A small network was trained on made-up records. Each row is its average activation on records with the value named, seen along a few directions.
Values that are neighbours, or in one group, have similar rows; names and order tell nothing.
Random noise pushes rows far along 14 fixed directions. That doesn't count. These rows show it; they differ only by the noise:
[  48  -82 -238  411  -92  -83  322 -401  126  309  106  105 -193 -208
  393 -250  463 -246   31  -46   88 -163   51 -274 -289 -137]
[ 106 -137   24 -208 -237   62   74  187  169 -298  -62  -36  -68   93
   16 -135   78 -223  -90  292   79  229  -53   55  381  -46]
[  68 -189 -133  157 -391 -193  300   -5   17  317   22  -37  -54 -163
  382 -319   89  -13   66   65 -441  -57   40  128 -110   85]
[-115 -194  -86   20  -63  -63  -22 -751  263  -19 -279  165  109 -290
   64  -61 -372 -147  219  117   77  224 -207 -296  332  -50]
[ 270 -176   44 -376 -456   55  250 -167  172  266 -103 -212 -415  158
  263   46 -168 -264  -57    3 -186  151 -284  135 -220  274]
[ 389 -237  319  240  338  350   89   85 -103 -270 -591   90   56   16
 -270  314 -247  412   25  237  -76  -60 -145  -94  130  283]
[ -94 -117 -115  204  312   80   59  113 -116 -132  192  192   97 -126
  -54   80  553  177  -13    6    9 -236  199  -26 -124   -6]
[  79  -20  228 -189   88  -83 -357  -40 -202  226  -63 -105   87  -25
  -92  -38  116   92  157  -89 -258  254   33  -77 -134  280]
[  83  248 -218 -231  -60   61  269   37  338  -72  147 -113 -432  -62
   80  -92  268 -291  -92 -128  236  -35  -86  369 -151 -145]
[-323  235 -631  -26   70   10  318  154   93   65  434 -151  372 -136
  384 -328  181   79   57    0   13 -278  124   51 -155 -161]
[  81   28   67 -165  303 -131 -165   56   38 -180   87  121 -125 -119
 -358    9  206  -94   38 -173  169 -329  116   40 -103  203]
[  75  -81 -266 -162 -180  397  284  -16  -15  -66 -405 -368  259 -117
  -43 -132   -7 -439 -197  580  186  -43  -12 -473  -42   66]
[-129 -356 -258   -6 -178 -301  181   79  -59   43   31  128   78   47
  147   94   63   97  -37   -7 -326 -189   70   20  -31   64]
[ -97 -309  402    7 -185  -41 -113 -100 -147  -88  252  228   -8  199
 -202  396 -148 -144 -228  -50  -99  -77   28  -52  152    8]
[ -36  205  395   16  277 -218 -217  304 -307  -40  559   -3  377 -553
 -348 -230   59   75  -63 -260 -300 -470  169  259  188  -33]
[ 176   30   -9 -101  -36  104  120  -84  125  131  416 -139   86  220
  466 -315   56 -191   38   11  246  -38 -155 -405   -9   91]


Field RUSAN:
zunu: [-126   54   55  276  -38  496  118 -287   19  -62 -147  134  -70 -265
 -160  130  -53 -105   30  244  244  -34   23   45  -18 -103]
fida: [-215  213 -168  -43 -195 -171  -89  172 -180  240   -8 -192  157  -50
  -50 -141  107  -77   39  -27 -111  143  229  142 -136 -204]
pasud: [ 393   87  -82  149   76 -112  286  649  307 -450 -210  106 -286  490
  -41 -117 -198  121  -36   22  281 -349   29  183  206   37]
mupa: [-164  164  -44   41 -371   10  -56  -33   47  341 -198 -104 -210  556
   60  291 -646   81   36 -103 -197  227  173  239 -483   60]
lise: [ 150  414 -265   22  -63 -116  -63  142   44  208 -309 -305 -167  268
  164 -243   -4 -208  -41  -18  475  169  -62 -283 -248 -167]
kele: [ 215 -115  115  307  -99 -197 -114 -210  -42  267 -219  -16   -8  194
  467 -263 -286  141  146   66  -58  327 -217 -486  187    5]
vep: [  67  -89 -320  180  340  360  131  172   -8 -214 -187   -2  145  -52
  160  -87  267  170   14  339  291  -73   76 -314  -73    9]
zirak: [-132  112   46  111  -84  272   11  227  -28 -178  252   19 -182   69
 -125   18  334  -56 -199  132  228  -48   78  184   -4 -141]
lof: [-208  165  193  482  -94 -180 -242  -97 -122  223  -99  166  -50   12
   36  -43  266  238  108 -169 -189  406  193  156   44 -292]
The values of RUSAN form a 3 by 3 grid.
- List every value one step from pasud, in the order listed. => fida, mupa, lof
- List every value one step from lise, in the order listed. => zunu, zirak
Each value of RUSAN is a pair of two hidden parts, and every pair occurs once (3 first parts, 3 second parts).
- Changing only the second part turns pasud into zirak. mupa has the same second part as pasud; what does that change turn mupa into? => kele

Field GEV:
lobi: [-194  164 -184  -75  222  106   54 -126  -69  274  -48  -51  290   29
    0  244 -375  404  286 -263 -146 -157  -30  157 -403  221]
pera: [ 183  362  169 -344  367  256   43  222 -380  230  566 -369  -28   57
  -80  411  -26 -181 -441 -422  328 -626 -196 -179 -599   47]
foro: [ 277  316   -1  452 -118   58  287  374  -46  102   62 -217 -144  294
  388 -252  234  -50 -271   51  213   56 -124 -115   95 -425]
bekir: [ 379 -294  338  256  -43 -176  118   95 -218   27 -260   83 -139    5
   69  291  304   75 -196  -83 -221  338 -193  -26  282 -390]
favu: [ -54 -328  485    3 -167  304 -188 -283 -311  200  390  -13  187 -109
 -192   27  269 -342  -98  204 -205 -164  160 -427 -176  403]
tuke: [ -59  378 -269 -301  265   49  -35  399 -163   35 -193 -412   14  369
 -191  394   87   68 -307 -158  -29   68   58   56 -391  -59]
rozap: [ -51   97   63 -346  368  628   -5 -292  -73  307  662 -260  370  331
  736  402  -89  561  151 -221  -31  619 -494 -123 -142  -43]
bapir: [ -86   28 -282   -4  554 -526 -488 -418  146  -59 -251  106   44 -402
  -18 -312  541  -97  256 -172  234  374  -14 -531  235 -267]
lize: [ 238  188 -189   94   77  185  201  620  173 -344  208 -103   32  509
  595 -397  201  203  -68  258  457  240 -171 -158  426 -246]
fuluv: [ 293 -148  -22 -198  185 -208  121   23  123 -180 -304   49 -140 -237
 -158    4  228   90  100  -96  -78 -231 -146   64  109  254]
kud: [ 183  452  287  363  -56   74    6 -323 -206  505 -136 -298  -25 -398
  141 -359  201 -143  -11 -152   18  227 -180 -156 -126 -372]
nibav: [ 262 -261 -133  173   76  140  137   66  297 -194   84  176 -216  137
  549 -248  573  103   89  179  201  522 -106  -85  203 -251]
The values of GEV form 3 separate groups.
- List the group mates of favu, in the order listed. => tuke, bapir, fuluv
- List the group mates of bekir, in the order listed. => lobi, rozap, nibav
